Questions about the row below.
1) What is the entry just right of -7.99?
2) What is the entry just right of +0.05?
+0.05 -7.99 -1.99 +1.05
1) -1.99
2) -7.99

m = +0.07 -1.17 +3.71 +8.37 -3.51
The entry just right of the largest entry is -3.51
The entry just left of +8.37: +3.71
The entry just left of -1.17 is +0.07
Read off the entry just left of -3.51.
A: +8.37

data =
[[6599 5884 2178 6545 4132 6546 3698 3589 5763 3442 5764]
 [5139 5592 6055 7099 5606 5266 5246 4819 5762 5795 6282]
 [5874 4735 8485 5163 6661 4169 3896 5583 5625 8013 5709]
 [4112 5401 3572 4196 4260 6419 4934 3619 5322 3392 6052]
 [6926 5168 6112 4040 5603 5464 5698 5529 5524 6054 5968]
 [6193 4865 8279 4303 6487 4361 5089 5901 5546 7615 5793]
 [4481 5383 7381 7270 6119 4508 4823 4928 5746 6683 6128]
 [4854 5706 3413 6191 4516 5989 4106 5061 5668 4011 5894]
 [5375 4992 7466 4460 6113 4475 4828 6074 5521 6911 5736]
 [7149 5776 3259 5857 4547 6446 4557 3996 5756 4140 5916]]
Indices start at 1.
Which number is the entry directly below 4516?
Answer: 6113
Which number is the entry just right of 8485?
Answer: 5163
The top entry of the column that holds the largest entry -> 2178
The entry at row 3, column 1 is 5874
Which number is the entry directly above 5163?
Answer: 7099
The entry in the bottom-left corner -> 7149
The top-left entry -> 6599
The entry in row 2 and column 1 -> 5139
Which number is the top-right entry?
Answer: 5764
The entry just left of 5625 is 5583
The entry at row 1, column 2 -> 5884
The entry in row 3 and column 3: 8485
The entry directly below the largest entry: 3572
The entry just right of 4132 -> 6546
The entry just left of the largest entry: 4735
The entry directly above 7149 is 5375
Which number is the entry in row 2 and column 2?
Answer: 5592
Which number is the entry just left of 5266?
Answer: 5606
Which number is the entry at row 2, column 3?
Answer: 6055
The entry just left of 3442: 5763
Which number is the entry just right of the smallest entry?
Answer: 6545
Which number is the entry just right of 4475?
Answer: 4828
The bottom-right entry: 5916
The entry directly above 5916: 5736
The entry directly below 5521 is 5756
The entry just left of 5401 is 4112
Which number is the entry directly below 8013?
Answer: 3392
The entry just right of 5603: 5464
Which number is the entry just right of 4260?
Answer: 6419

arr =
[[-213 -145  199  -70  -45 -242   34 -201 -235 -115 -328   69 -138 -324]
 [-138 -323  -58  195 -202  -46 -211 -149 -344  296 -214 -338  -36  -40]
 [-238 -254 -538   -2   32 -267 -407 -426 -101    3 -397 -297 -108 -289]
 [-428 -349 -107 -118    5   -3 -213 -372 -199  -58  -50 -397 -133 -135]
 [-282 -247  -89 -181 -431 -126   98  -52 -356 -201 -301  356   81  -50]
 [-514 -161 -215    1   16  -73 -351 -127 -172 -168 -416  228  -46 -100]
 [ -74 -212 -112 -235 -163 -261   70 -206  -60 -395 -111  281 -153 -198]
 [ -88 -214   36  415  -36 -302 -145 -262 -128 -194  -68  671 -512  293]
 [-261 -332 -148 -473 -457  -27  224  -51 -223 -327 -570   36  376 -458]
 [-353   75 -129 -160  -58 -363 -278  -30   44 -217 -474 -197 -108  -41]
 [ -60 -215  205  -77  -91  -83   15 -152 -103 -130  -14 -246 -242 -161]
 [-118 -151 -117  310  -85 -383 -271 -190  -46  109 -360  -98 -242  123]
 [ -93   54  401  212 -184 -167 -228  105 -137  130  137 -349 -418  421]]
Rows and columns are numbered from 1.
The entry in the bottom-left corner: -93
Read off the entry in the top-left corner.
A: -213
Read off the entry in row 3 and column 2.
A: -254
Read off the entry in row 1 and column 3.
A: 199
The entry just right of 105 is -137
The bottom entry of the column that holds the largest entry: -349
The entry at row 1, column 2 -> -145
The entry directly below -327: -217
Read off the entry directly above -129.
A: -148
Read off the entry at row 3, column 1.
A: -238
Read off the entry in the bottom-right corner.
A: 421
The entry in row 2 and column 1 -> -138
The top-right entry is -324
Read off the entry at row 2, column 3.
A: -58
The entry directly below the smallest entry: -474
Read off the entry just left of -190.
A: -271
Read off the top entry of the column that holds the largest entry.
A: 69
The entry just left of -206 -> 70
The entry just right of -73 is -351
Read off the maximum.
A: 671
Read off the entry directly below -282.
A: -514
The entry just right of -351: -127
The entry directly above 310 is -77
The entry directly above -128 -> -60
Read off the entry just right of the smallest entry.
A: 36
Read off the entry directly above the smallest entry.
A: -68
Read off the entry just right of the largest entry.
A: -512
Read off the entry just left of -457.
A: -473
The entry directly below -512 is 376
The entry just right of 401 -> 212

M =
[[ 10   3 -20   8 -14   0  17]
 [ -2  15 -23   6  -8   9  27]
 [-28 -30   7 -15  -8   5   9]
 [ 16 -11  -4   3 -13  -8  -3]
 [-18  17 -19 -12  -8 -12 -27]
 [-13   4  19   9  10   3 -12]
 [ -6  17  -7 -21 -10  -2 -19]
 [  6   2   8  12  -7  17  -2]
 [ 23 -19 -24  -5  16  11  -9]
 [ 17 -15 -22  -6  21  13  -9]
 [-23  13 -26   7   3 -29 -23]
 [-13   3  19   9  10   4 -12]
 [ 15 -11  -5   3 -12  -8  -3]
 [ 14  12  11 -16  -2  -4   0]]
Rows and columns are numbered from 1.
The top-left entry -> 10
The top entry of the column that holds the largest entry -> 17
The entry at row 1, column 2? 3
The entry at row 3, column 1 is -28
The bottom-left entry? 14
The entry at row 3, column 3? 7
The entry at row 2, column 3 is -23
The entry just left of -24? -19
The entry in row 1 and column 3 is -20
The entry in the bottom-right corner -> 0
The entry at row 2, column 2 is 15
The entry directly above -27? -3
The entry just right of -24 -> -5
The entry in row 2 and column 1? -2
The entry just left of 21? -6
The entry directly below the largest entry? 9
The entry at row 3, column 2: -30
